Each row below holds a small network's activations on one input, seen along a few directions.
Each table varies a few parts of the input and shows all the possible inputs, shuffled.
A made-up example of a description, with smaller parts first: one of 3 separate values, together with either a single point or one of 11 places around a ring or (one of 4 places along a line, together with one of 8 places around a ring).
Shared parts are said once, and a part with two or three values counts as separate values.

Table:
r1: [-1.96 -4.60  1.74 -3.01 -1.48 -0.35 -3.05 -1.46  2.44 -4.31  4.33  2.72
  1.87]
r2: [-0.40 -7.36  1.13 -2.17 -1.87 -2.83  2.54 -1.40 -1.73  1.26  2.75 -0.61
  0.32]
r3: [-5.13 -3.30 -0.26 -3.80  0.19 -0.62 -3.05 -1.27  1.50 -5.74  0.58  4.73
  2.02]
r4: [ 6.64  2.79  0.82  4.53 -1.86 -1.22 -0.77  1.37 -0.95  0.59  1.49  1.60
  0.27]
r5: [-1.82  3.34  0.49 -0.21  2.63  4.35 -0.49 -0.19  0.58 -0.51  0.23 -2.98
 -2.32]
r6: [-6.51 -4.24 -1.82 -5.77  1.60 -2.70 -0.62  0.28  0.13 -1.80  1.23  2.48
  2.06]
r7: [ 2.92  5.44 -3.34  3.66 -0.96 -2.14 -0.89  2.35  2.09  0.13 -2.61 -3.51
  0.16]
r8: [-7.61 -2.15 -1.22 -2.74  0.06 -1.67 -2.87 -2.36  0.86 -4.29  1.00  0.30
  0.76]
r9: [ 4.58  3.83 -3.91  0.48  0.20 -2.91  0.26  5.00  0.73  2.96 -2.39 -1.62
  0.70]
r10: [-1.82  0.78 -1.71 -2.39  3.81  2.25  0.49  3.71  0.95  1.67 -0.58 -0.11
 -1.83]
r11: [-5.37 -4.36 -2.45 -4.33  0.93 -2.39  2.14 -1.88 -2.72 -0.60 -3.39  2.94
  2.12]
r12: [ 3.57  5.31  0.01  4.71 -2.65 -0.94 -0.54  0.44  0.26  2.75 -1.39 -3.96
  1.15]
r13: [ 0.89  2.57  0.90 -0.83  2.96  5.59 -0.78  0.99  1.48 -1.94 -0.34  1.73
 -0.97]
r14: [ 5.16  2.89  0.20  1.37 -1.60 -1.78  2.48  3.51 -1.92  4.79 -0.48 -1.88
  1.04]
r15: [-2.05  1.62  1.64  1.82  1.26  2.17 -0.12 -2.01  0.16  1.21  2.96 -1.37
 -3.92]
r16: [ 4.95  2.22 -1.22  2.10 -0.49 -3.37  1.98  2.51 -2.01  4.33  2.31 -0.58
 -0.06]
r17: [ 0.16  1.10  3.33  1.07  0.30  5.25  0.64  0.30  0.79  0.18 -0.24  2.30
 -1.20]
r18: [-1.38 -6.57 -0.50 -2.07 -1.01 -2.79  3.86 -3.19 -3.29  2.02 -2.77  1.23
  0.47]
r19: [-4.84 -3.77  1.60 -1.70 -1.73 -2.21 -2.49 -2.21  0.89 -3.34  4.83 -2.04
  0.00]
r20: [ 1.40 -5.85  2.52 -0.25 -2.70 -0.74 -0.17 -3.24  0.64 -2.09  1.98  1.92
  0.57]
r21: [-2.49 -4.38  0.27  0.80 -2.18 -2.17  0.96 -6.13 -2.39 -0.72 -3.24 -1.31
 -0.58]
r22: [ 6.18  4.57 -2.22  2.53 -0.21 -0.74 -1.71  3.44  2.96 -0.75 -3.13  1.06
  1.92]
r23: [ 3.85  4.10 -0.24  4.61 -1.58 -3.00 -0.63 -0.66 -0.34  2.34  2.17 -2.94
 -0.72]
r24: [-3.78 -3.33 -1.32 -2.27  0.55 -0.02 -1.14 -3.45 -0.08 -3.55 -4.17  5.11
  3.26]
r25: [-6.92 -2.63 -1.76 -0.90 -0.05 -1.69 -0.02 -4.49 -1.16 -2.70 -3.38  0.72
  1.21]
r26: [-0.80  0.05  1.75 -0.95  1.40  3.45  2.58  2.44 -1.60  3.66  0.43 -0.42
 -1.83]
r27: [-3.47 -5.10  0.80 -5.18 -0.43 -2.79 -0.49  0.41  0.35 -0.67  5.13  0.28
  1.25]
r28: [-0.41  1.68 -0.06 -3.05  3.63  3.55  1.31  2.67 -0.80  1.77  0.47 -1.01
 -1.88]
r29: [ 6.74  5.05 -0.63  2.54 -0.47  1.15 -1.66  2.47  0.55 -0.28 -1.34 -0.17
  1.83]
r30: [-0.09  1.55 -0.11 -0.42  2.47  4.25 -1.96  1.96  2.56 -2.12 -1.73  2.20
 -1.56]
r31: [ 7.26  3.98  1.48  3.70 -2.01  0.03 -0.83  2.02  0.60  1.42 -1.86  0.21
  2.28]
r32: [ 0.23 -5.43  0.79  0.93 -1.57 -0.37  1.43 -4.38 -1.54 -1.70 -3.72  3.54
  1.10]
r33: [-0.70 -0.62  0.71 -0.94  1.97  1.83  1.93  0.95 -1.62  3.57  3.14  0.87
 -3.07]
r34: [ 0.35  0.26  2.13  1.59  1.65  3.77  0.37 -0.17  0.29 -0.68  2.49  3.31
 -2.39]
r35: [ 3.96  6.32 -1.34  3.04 -1.15 -0.79 -0.34  1.16 -0.15  0.45 -1.05 -4.64
 -0.03]
r36: [-2.88  2.60 -0.95  0.92  2.13  2.62 -0.65  1.24  2.28 -0.94 -1.38 -2.18
 -2.70]
r37: [ 5.28  4.21 -1.83  0.33  0.55 -1.46  1.42  4.20 -1.09  3.23 -0.82 -2.58
  1.77]
r38: [-1.52 -5.20  1.97  0.67 -3.07 -2.42  0.65 -4.35 -0.18 -1.03  2.36 -2.77
 -0.76]
r39: [-2.16  2.63  2.61  1.63  0.80  3.87  0.26 -0.54  0.48  1.45  0.13 -2.55
 -2.29]
Describe the family of inputs behind these rows. -> one of 3 separate values, together with either one of 5 places around a ring or (one of 2 separate values, together with one of 4 places along a line)
Start at r16 and move only the place on the line of 4, one step at a time. The first step leads to r14. Which rows follow, in order? -> r37, r9
List by row number the other rows that have the choice among 3 separate values in common with r8. -> r5, r7, r12, r15, r19, r21, r23, r25, r35, r36, r38, r39
Change only the choice among 2 separate values in r28. List by row number the other rows that result. -> r37

Table:
r40: [-5.20 -5.75 -0.06 -2.06  0.32 -1.87  0.56 -3.81 -1.12 -1.75  0.31  1.43
 -0.95]
r41: [-5.59 -5.82  0.88 -3.23 -0.57 -1.51  0.18 -3.35 -1.60 -1.38  1.79  0.73
  0.16]
r42: [-6.07 -3.80  2.00 -3.33  1.65  1.92 -1.40 -2.58  0.33 -4.19  1.47  1.76
 -0.45]
r43: [-6.21 -4.90  0.18 -4.19  0.29  0.02 -0.84 -1.84  1.37 -2.98  1.07  1.43
  0.93]
r44: [-2.11 -6.70 -0.09 -1.12 -3.93 -5.81  0.11 -4.22 -1.79 -2.72 -0.56  1.69
  3.23]
r45: [ 5.07  5.20 -0.33  2.22  0.74  0.66  0.90  2.82  0.75  2.64 -0.20 -1.92
 -0.96]
r46: [ 4.22  6.83 -0.40  2.96  2.59  3.73 -0.33  3.66  1.42  0.97  0.15  0.02
 -2.66]
r47: [ 8.73  4.27 -1.87  4.82 -2.91 -4.05  1.01  1.59 -1.20  2.75 -3.34 -1.17
  2.34]
r48: [ 4.25  6.58 -0.90  2.09  0.99  1.59 -1.00  4.33  1.02  2.23 -1.00 -1.18
 -0.30]
r49: [ 3.65  6.25 -1.32  3.00  1.17  3.26 -0.10  3.39  1.17  1.45  0.05 -1.54
 -0.77]
r50: [ 5.53  3.54 -0.31  2.58 -0.33  0.24  1.26  2.50 -0.51  3.95  0.72 -2.01
 -1.21]
r51: [ 5.82  4.65 -0.48  2.93 -0.02  1.03  0.78  2.49 -0.67  4.21 -2.16 -2.19
 -0.46]
r52: [-5.69 -5.40  1.01 -3.30 -0.55 -0.76  0.07 -2.98  0.21 -2.25  0.88  0.96
  0.75]
r53: [-6.41 -4.95  1.70 -3.38  0.55  1.55 -1.21 -2.00  0.64 -2.92  0.81  2.01
  0.35]
Describe the family of inputs behind these rows. -> one of 2 separate values, together with either a single point or one of 6 places along a line
Change only the place on the line of 6 in r48. List by row number the other rows that result. -> r45, r46, r49, r50, r51

Table:
r54: [ 0.91  0.85 -2.00  2.26 -3.26 -4.80 -1.42 -3.49 -1.77 -0.34 -0.06 -5.04
  2.23]
r55: [ 5.50  7.67 -1.03  2.26  1.19  2.44 -0.26  3.68 -0.99  2.37 -1.35  2.20
  1.24]
r56: [-3.21  0.19  0.44 -2.51  1.86  0.14 -0.81  1.80  2.07 -2.90  2.64  4.21
 -0.90]
r57: [-6.88 -2.38  4.39 -3.40  0.06  5.20 -0.70 -0.31  2.46  0.63  2.25 -0.99
 -0.53]
r58: [-5.47 -1.55 -1.30 -0.58  2.08  1.77 -0.03 -4.91 -2.10 -0.91 -3.45 -2.26
 -2.27]
r59: [ 3.60 -6.19  0.34 -0.52 -1.86 -1.63 -0.19 -0.13 -0.90 -0.92  0.85  4.89
  3.18]
r60: [-2.51 -1.06 -2.56 -1.44  2.24  0.93 -0.76  0.28  1.87 -4.30  0.50  3.17
  0.21]
r61: [ 4.52 -1.07 -1.43  0.49 -3.11 -5.62 -2.33 -0.40  3.05 -2.21  0.17  1.89
  3.67]
r62: [-3.18 -1.03  0.83  1.04  0.30  1.46 -1.45 -2.57  1.12 -4.14  2.37  0.01
 -2.40]
r63: [ 5.25  5.71 -1.80  3.46  0.84  3.01 -0.01  3.27  4.61 -2.05 -5.49  0.95
  0.72]
r64: [ 0.33 -6.25  0.71 -2.72 -1.83 -3.81  4.84  0.39 -1.41  2.73 -1.62  3.45
  1.43]
r65: [ 0.81  1.55 -2.97 -0.83 -2.91 -7.02  0.20  0.15  0.31 -0.76 -2.37 -1.75
  4.05]
r66: [-2.32 -2.11 -0.02  1.01 -3.53 -4.68  2.45 -2.27 -4.60  2.73 -0.94 -3.92
  0.52]
r67: [ 4.39  2.74  0.38  0.30  0.63  1.40  2.26  3.90 -1.49  4.46  3.36 -6.71
 -4.48]
r68: [ 3.61 -6.05  3.04  1.72 -4.20 -1.30  0.35 -3.80 -1.22 -1.46  2.98  1.86
  0.26]
r69: [ 5.22  2.56 -2.51 -1.98  2.64  0.32  1.72  6.48 -0.21  4.29  1.67 -3.28
 -2.15]
r70: [-4.11 -0.93  0.76 -4.17  2.29  1.51  0.02  2.40  2.19 -0.74  3.20  3.22
  0.29]
r71: [-4.45 -1.58 -0.33 -0.14  0.52  2.36 -1.10 -4.36 -0.18 -3.09 -1.66 -1.08
 -2.07]
r72: [-0.49 -6.81  3.72  0.29 -3.41 -2.48  3.27 -1.95 -3.25  2.44 -0.36 -0.04
 -0.33]
r73: [-3.83 -0.91  2.43  1.34  1.78  1.50 -2.34 -0.88  0.97 -2.67  4.25  0.47
 -2.21]
r74: [-0.53 -1.54 -3.18 -2.39 -1.67 -5.80  3.43 -0.22 -4.25  2.34 -1.94 -0.21
  2.45]
r75: [ 4.58  5.95  1.49  2.28 -0.01  1.77  1.33  2.21 -2.12  3.45  1.71 -3.30
 -2.63]
r76: [ 4.19 -1.53  0.03  3.84 -3.10 -2.72 -3.08 -3.74  0.46 -2.72  2.18 -1.14
  3.02]
r77: [ 4.58  6.09 -1.32  0.39  2.12 -0.36  1.28  4.90  0.89  4.88 -0.10  0.23
 -1.42]
r78: [ 3.70  7.69  1.48  6.62  0.86  3.00 -0.81  0.58 -0.23  3.58 -0.49 -1.18
 -0.47]
r79: [ 5.73  6.00  1.45  6.32  1.03  5.01 -2.04 -0.05  1.61 -1.84 -3.48 -1.91
  0.01]
r80: [-4.09 -1.18 -3.23 -2.79  2.09  1.95 -1.55 -1.40 -0.01 -2.79 -3.94  2.46
  0.43]
r81: [-5.29 -2.16  2.66 -6.00  2.57  4.00 -1.99  2.31  1.80  0.52  0.32  2.50
  1.15]
r82: [-5.65 -0.73 -3.20 -3.69  1.61 -0.42  1.10 -1.37  0.22 -0.63 -5.63  1.37
 -1.35]
r83: [-4.90 -1.93  2.74 -0.46  2.18  2.86 -1.41 -0.50  1.04  0.05  4.45 -0.07
 -1.64]
The inputs of r72 and r64 match in every part but one. If r58 is changed in the same way as r72 into r64, which row does it become? -> r82
Describe the family of inputs behind these rows. -> one of 2 separate values, together with either one of 4 places along a line or one of 5 places around a ring or one of 6 places along a line
Start at r63 and move only the place on the line of 4, one step at a time. The first step leads to r55. Which rows follow, in order? -> r77, r69
Start at r58 and move only the place on the line of 6, one step at a time. The first step leads to r71. Which rows follow, in order? -> r62, r73, r83, r57
Change only the place on the line of 4 in r79. List by row number the other rows that result. -> r67, r75, r78
